A small network was shown many inputs. Here are its activations along a few directions, one row for each input.
In each table, some parts of the input vary, and every possible input appears once, in random order.
A made-up example of a description, with smaller parts first: one of 2 separate values, together with either a single point or one of 9 places along a line or (one of 6 places along a line, together with one of 8 places around a ring).
Shared parts are said once, and a part with two or three values counts as separate values.
In the rows, zero is written as 100.

Other details of the inputs vary at random and push rows far along two fixed directions, the same in every table; ignore that.

Rows:
x1: 128,94,119,109,81,88,106,125,95,96,76
x2: 119,102,115,103,75,106,81,128,73,80,63
x3: 117,113,122,126,107,86,82,94,110,104,113
x4: 119,94,114,127,123,80,102,87,124,104,114
x5: 78,100,60,54,71,141,106,135,74,86,72
x6: 81,87,60,53,71,125,116,130,79,80,80
x7: 72,100,73,64,90,117,105,74,94,106,100
x8: 120,96,121,136,106,78,100,89,96,91,115
x9: 86,107,71,90,114,114,113,60,114,125,148
x10: 123,100,108,100,108,97,99,79,103,110,91
x11: 116,112,115,117,109,96,101,104,106,96,86
x12: 66,91,65,49,67,116,111,124,83,75,67
x13: 74,105,75,62,102,126,103,111,95,112,115
x14: 85,102,65,64,91,114,94,85,89,102,109
x15: 96,111,116,117,93,98,99,99,101,99,84
x16: 119,117,124,134,104,84,89,94,104,98,108
x17: 123,92,112,105,85,77,86,119,93,92,78
x18: 112,90,109,113,105,78,86,105,92,108,99
x19: 109,82,123,104,71,95,100,118,82,80,58
x20: 75,119,73,105,119,114,118,77,119,112,150
x21: 117,75,103,61,78,102,89,152,75,87,28
x22: 109,103,116,97,100,97,78,114,87,103,93
x23: 59,109,77,104,108,119,110,75,103,99,126
x24: 74,108,81,80,132,115,104,85,110,109,133
x25: 108,87,119,102,83,88,95,112,101,95,71
x26: 97,85,118,109,100,88,95,97,101,110,92
x27: 118,100,114,120,95,75,98,104,96,90,100
x28: 67,115,89,104,117,106,103,69,122,112,139
x29: 127,96,123,133,113,79,107,95,115,94,100
x30: 82,116,84,99,134,107,107,74,125,107,141
x31: 118,88,120,120,108,86,98,102,108,123,110
x32: 111,112,116,116,110,97,101,97,116,118,118
x33: 130,88,128,141,114,85,106,92,108,90,101
x34: 62,106,88,87,115,113,102,79,107,114,129
x35: 79,106,68,79,108,128,110,103,91,85,99
x36: 123,93,116,113,94,85,101,112,109,107,95
Description of these inputs: one of 4 separate values, together with either a single point or (one of 2 separate values, together with one of 4 places along a line).
The inputs of x28 and x32 match in every part but the choice among 4 separate values. If x7 is changed in the same way as x28 into x32, which row does it become? -> x9
List by row number the other rows that have the choice among 4 separate values in common with x30. -> x4, x10, x11, x21, x24, x29, x33, x35
Change only the place on the line of 4 in x36. List by row number the other rows that result. -> x1, x6, x31

Rows:
x37: 88,130,102,89,123,113,95,56,109,135,169
x38: 107,116,81,76,106,118,116,141,104,86,83
x39: 95,106,88,80,112,130,108,129,99,86,74
x40: 129,115,145,104,92,98,79,96,91,126,95
x41: 63,102,76,118,126,104,95,72,109,118,173
x42: 97,86,63,37,73,92,88,151,90,69,73
x43: 190,57,117,125,120,67,118,96,101,108,85
x44: 132,98,125,139,98,80,110,121,112,111,100
x45: 87,100,91,77,93,124,113,133,89,94,77
x46: 113,81,125,106,100,73,79,113,97,88,93
x47: 127,74,143,119,104,72,103,114,110,88,73
x48: 74,88,69,61,50,113,123,113,75,69,54
x49: 72,122,80,118,148,127,125,63,125,97,144
x50: 85,92,78,80,54,101,91,103,73,72,76
x51: 80,74,94,66,81,104,118,117,87,68,62
x52: 147,110,144,146,107,80,110,125,113,110,96
x53: 66,102,71,113,112,90,106,40,117,82,164
x54: 63,130,67,100,141,126,99,72,105,91,149
x55: 136,104,156,130,112,68,70,87,102,137,84
x56: 70,76,76,38,66,107,90,129,63,62,60
x57: 175,63,97,99,108,73,97,107,86,105,88
x58: 133,105,151,119,96,112,95,90,115,129,91
x59: 87,114,74,58,102,130,82,142,77,79,76
x60: 74,98,59,88,116,92,129,91,127,102,148
x61: 75,98,87,90,126,115,104,63,131,133,124
x62: 150,127,139,145,122,77,80,123,109,101,105
x63: 54,118,67,101,125,119,104,71,99,100,159
x64: 100,101,74,77,74,102,86,145,85,95,95
x65: 68,77,80,55,66,114,118,125,74,76,55
x66: 81,98,86,57,91,88,80,101,82,123,69
x67: 125,83,142,128,94,67,76,116,90,101,88
x68: 95,82,64,39,77,97,119,146,101,68,66
x69: 73,95,86,104,130,95,104,48,135,141,128
x70: 119,90,130,111,104,91,90,89,120,134,67
x71: 66,127,71,126,119,115,134,48,122,100,154
x72: 64,99,73,111,115,93,138,40,126,84,155
x73: 130,111,146,111,106,90,75,89,101,133,92
x74: 125,103,130,152,72,85,79,90,86,93,88
x75: 76,84,90,87,76,121,115,120,81,89,67
x76: 84,76,89,72,83,103,111,126,91,88,72
x77: 87,122,67,73,86,137,114,113,92,66,57
x78: 138,122,146,165,90,81,80,86,97,94,94
x79: 74,102,54,88,113,87,100,94,118,104,158
x80: 135,108,151,149,110,80,77,113,95,111,104
x81: 76,95,67,76,52,126,120,116,75,77,57
x82: 151,107,170,128,97,107,90,91,115,131,93
x83: 59,94,69,103,119,117,121,84,115,111,146
x84: 68,142,55,107,128,122,99,55,112,82,152
x85: 71,88,73,64,63,122,88,131,58,82,67
x86: 111,102,129,129,100,107,112,106,97,98,81
x87: 84,124,71,110,126,99,102,93,117,113,174
x88: 105,83,128,120,86,78,87,99,81,92,89
x89: 132,101,148,121,105,64,70,90,100,136,74
x90: 131,98,146,117,106,108,90,88,123,132,82
Describe the family of inputs behind these rows. -> one of 2 separate values, together with either a single point or one of 6 places along a line or (one of 4 places along a line, together with one of 5 places along a line)
The inputs of x81 and x74 match in every part but the choice among 2 separate values. If x51 is changed in the same way as x81 into x74, which row does it become? -> x56
The inputs of x41 and x83 match in every part but the choice among 2 separate values. If x62 is changed in the same way as x41 into x83, which row does it become? -> x38
Change only the place on the line of 5 in x88. List by row number the other rows that result. -> x54, x56, x63, x85

Rows:
x91: 83,104,81,136,104,88,137,54,141,109,159
x92: 124,81,94,62,70,90,68,158,80,93,59
x93: 119,95,128,149,110,72,99,111,115,77,108
x94: 130,135,140,133,125,93,91,74,112,115,81
x95: 113,67,113,70,58,85,78,134,82,108,46
x96: 63,134,68,51,80,122,86,118,78,86,124
x97: 96,107,80,140,111,105,133,74,113,113,147
x98: 93,92,72,109,147,90,91,39,129,123,155
x99: 131,102,124,155,98,79,102,112,120,81,109
x100: 75,78,45,52,97,119,95,118,77,122,108
x101: 93,87,68,58,105,136,123,66,89,76,125
x102: 62,94,68,87,117,100,112,114,96,55,126
x103: 84,88,41,52,99,101,87,88,89,103,108
x104: 97,84,139,154,111,63,112,85,115,87,108
x105: 72,113,65,73,103,131,81,76,94,97,97
x106: 153,95,137,115,120,76,87,88,112,118,77
x107: 76,85,52,45,102,116,84,121,110,101,111
x108: 130,94,96,61,71,76,83,122,63,90,57
x109: 136,107,113,160,103,77,113,64,115,95,112
x110: 107,90,125,161,126,80,114,97,98,95,118
x111: 63,92,67,39,78,90,107,100,86,111,118
x112: 120,118,129,79,84,123,72,145,93,94,49
x113: 62,99,65,90,115,104,112,113,105,61,132
x114: 133,116,137,148,102,85,68,71,96,111,98
x115: 56,92,62,87,75,107,128,94,109,83,106
x116: 70,130,64,57,83,117,92,84,68,89,108
x117: 121,96,117,169,108,86,118,92,109,105,116
x118: 110,90,108,103,51,94,117,117,96,87,59
x119: 68,92,53,89,107,100,114,82,96,67,106
x120: 115,110,117,84,61,111,58,151,73,86,53
x121: 91,123,88,96,153,91,115,80,146,127,163
x122: 147,105,142,123,101,52,78,116,101,110,117
x123: 97,81,142,146,107,60,108,92,102,78,93
x124: 76,100,47,91,93,109,118,84,100,70,105
x125: 117,92,126,62,82,88,103,137,101,113,33
x126: 118,109,129,85,84,133,82,139,76,114,36
x127: 117,101,162,146,81,84,71,89,101,122,84
x128: 121,71,100,73,84,111,80,145,78,117,45
x129: 81,101,64,42,118,120,101,114,119,105,120
x130: 136,111,113,155,101,78,112,97,134,93,133
x131: 66,114,67,64,96,139,76,114,101,93,106
x132: 52,126,86,59,99,128,110,93,110,112,87
x133: 118,122,131,95,94,122,94,140,80,118,36
x134: 91,92,78,53,103,140,120,100,99,71,138
x135: 86,144,104,110,138,111,101,83,132,117,141
x136: 79,113,49,84,86,117,122,106,112,78,130
x137: 65,89,97,131,113,78,123,65,125,93,138
x138: 67,86,75,40,102,115,109,95,115,118,102
x139: 143,120,153,132,111,97,77,82,105,111,69
x140: 75,97,51,43,94,107,109,117,69,117,119
x141: 104,80,101,112,88,97,109,133,77,82,65
x142: 134,83,135,129,121,114,122,75,99,110,137
x143: 113,110,163,132,103,99,86,81,119,124,86
x144: 132,104,105,66,100,89,97,120,93,103,40
x145: 78,93,86,132,141,78,113,58,104,68,137
x146: 114,69,127,69,69,121,116,104,87,80,76
x147: 112,114,125,85,62,112,81,142,47,102,55
x148: 101,90,135,88,58,116,69,125,84,101,29
x149: 83,102,46,89,88,120,135,108,99,97,114
x150: 139,106,107,157,104,75,116,67,120,95,115
x151: 130,106,151,153,99,100,73,105,85,130,89
x152: 67,93,86,144,150,90,126,69,103,91,162
x153: 143,88,142,121,121,91,95,111,107,139,84
x154: 82,79,98,108,121,89,95,60,135,132,141
x155: 63,107,71,78,101,148,89,103,87,117,101
x156: 120,90,126,150,117,68,100,87,99,70,89
x157: 89,113,84,106,157,101,128,72,129,148,154
x158: 101,109,139,78,42,96,80,128,61,95,48
The inputs of x110 and x113 match in every part but one. If x97 is changed in the same way as x110 into x113, which row does it become? -> x136
The inputs of x140 and x111 match in every part but one. If x147 is changed in the same way as x140 into x111, which row does it become? -> x158
Describe the family of inputs behind these rows. -> one of 4 separate values, together with either a single point or one of 6 places along a line or (one of 2 separate values, together with one of 5 places along a line)
Start at x157 and move only the place on the line of 5, one step at a time. The first step leads to x153. Which rows follow, in order? -> x128, x100, x140
Change only the choice among 4 separate values in x155. List by row number the other rows that result. -> x105, x131, x148

Rows:
x159: 43,127,44,81,131,124,98,98,104,91,166
x160: 122,94,80,31,70,113,99,148,80,98,60
x161: 130,81,120,67,81,97,87,186,74,80,7
x162: 59,108,25,55,119,112,113,67,121,128,163
x163: 94,96,62,73,56,116,129,124,60,42,41
x164: 22,120,57,72,107,115,91,65,101,100,155
x165: 121,118,153,174,104,77,81,93,118,120,115
x166: 137,121,148,166,112,95,95,70,124,122,95
x167: 138,108,157,160,112,103,92,63,103,122,99
x168: 115,90,130,82,42,116,70,164,47,86,17
x169: 128,80,162,156,120,75,101,83,114,134,104
x170: 128,63,142,183,120,51,124,80,132,79,120
x171: 90,108,95,54,59,130,90,161,75,78,58
x172: 121,105,139,194,101,49,113,80,105,76,133
x173: 145,91,153,136,114,50,71,63,112,131,112
x174: 31,100,38,69,126,119,132,74,131,123,151
x175: 106,113,90,45,66,146,105,138,82,79,41
x176: 164,103,136,145,140,60,79,98,113,121,123
x177: 42,103,48,58,132,126,140,83,132,114,162
x178: 20,92,51,55,125,108,116,56,120,114,149
x179: 155,69,126,172,112,48,103,71,121,83,131
x180: 35,122,51,63,118,135,104,39,109,103,142
x181: 148,71,117,55,51,101,76,153,52,106,16
x182: 104,115,77,52,85,135,90,147,72,71,39
Describe the family of inputs behind these rows. -> one of 4 separate values, together with either a single point or one of 5 places along a line
List by row number the other rows that have the choice among 4 separate values in common with x163. -> x166, x167, x175, x180, x182
Change only the choice among 4 separate values in x165. List by row number the other rows that result. -> x162, x166, x174
